K: [126  66 128  98 130 119 130  99]
E: [118  38 137  94 111 138 134 112]
R: [ 66 126 128  99 130 119 130  99]
shift +1: [118  38 137]
[119  39 138]
gone E: [134  94  38 112 138 118 137]
[111]
chg K: [126  67 128  98 130 119 130  99]
1, [66]
back: [ 98 128  66 126]
K
shift -1: [126 128]
[125 127]
perm: [ 98 130 119 130  99 126  66 128]
K
shift +1: [94]
[95]

S: [150 115 170 113 161 159 114  70 154]
C: [158 108 170 169 122 111 153 109  99]
L: [113 123 147 107 122 100 125 177 118]
W: [137 105 162 168 120 101 163 119 106]
T: [168 101 205  19 215 207  62  39 190]
J: [185 102  92 162 156  32 153 143 123]
D: [144 131 134  69 165 164  84 100 141]
U: [125 139  96 157 111 124 141 136 105]
P: [143 122 156  32 185 162  92 102 153]
perm: [ 92 162 156  32 153 143 123 185 102]
J
perm: [162  92 102 153 143 122 156  32 185]
P
chg S: [151 115 170 113 161 159 114  70 154]
0, [150]
back: [102 185]
J
gone C: [170 122  99 158 108 169 109 111]
[153]

Lif: [128 136 162 129 120 127  88  98 136 126  93 126 113 109 115 149  56 108
 100 113 121 127 110 120  85 143 113 137 113 152 131 125 136 139 134  91
 113 122 200 127 126 114  73 128 150 128  88 122 128  98 135 172 147 157
 138 121 134]
puti: [106 137 139 117 127 132  69 144 138 133 157 111 113 154 130 137 143 160
 136 185 128 156 122 138 136  79 111 139 128 135  73 134 133 117 130 103
 119 128 240 156 144 121 132 126  89 126 128 125 116 135 128 152 109 176
 184 120 124]
vigid: [135  91  53 123 134 144  87 201 153 133 113 100 179 107 143 135 163 171
 117 106 110 138 156 128 114  97 103 137 137 134 175 156 134 122 137 115
 194 122  16 106 190 116 166 127 139 139  92 140 101 128 128 119 123 108
  88 141 143]
fen: [120  93 121 124 149 134 141 124 167 133 115 112 120 177 100 133 212 101
 176 106 138 161  94  88 128 135 116 138 103 150 115 134 129  92 110 161
 131 129 103 120 115  64 135 159 128 137 112 120 138 109 123 121 131 152
 142 129 130]
Dut: [135  64 161 124 120 134 132 129 110 115 138 106 116 131 161 142 129 138
 128 131 115 120 138 115 101 112  88 120  94 176 120 149 133 100 124 129
  93 134 212 103 152 112 121 135 159 109 150 121  92 103 177 123 128 137
 167 130 141]
shift +1: [93]
[94]
gone fen: [123 112 116  94 100 135 120 129 103  88 131 135  93  64 120 128 138 124
 128 167 101 152 133 112 109 161 138 110 138 115 130 121 120 161 106 129
 120 103 133 159 131 121 129 141 134 149  92 115 142 115 177 137 212 124
 150 134]
[176]
shift +1: [117 130]
[118 131]
gone Dut: [124 124 142 131 137 138 176 115 152 121 109 128 129 138 112 138 141 128
 161 115 132 106 100 103 120 131 120 123 116  92 110 129 134 121 177 150
  93 135  64 120 103 161 115  94 101 212 133 129 167 130 135 134 112 120
 159 149]
[88]
perm: [141 130 167 137 128 123 177 103  92 121 150 109 159 135 121 112 152 103
 212 134  93 129 124 100 133 149 120 176  94 120  88 112 101 115 138 120
 115 131 128 138 129 142 161 131 116 106 138 115 110 129 132 134 120 124
 161  64 135]
Dut

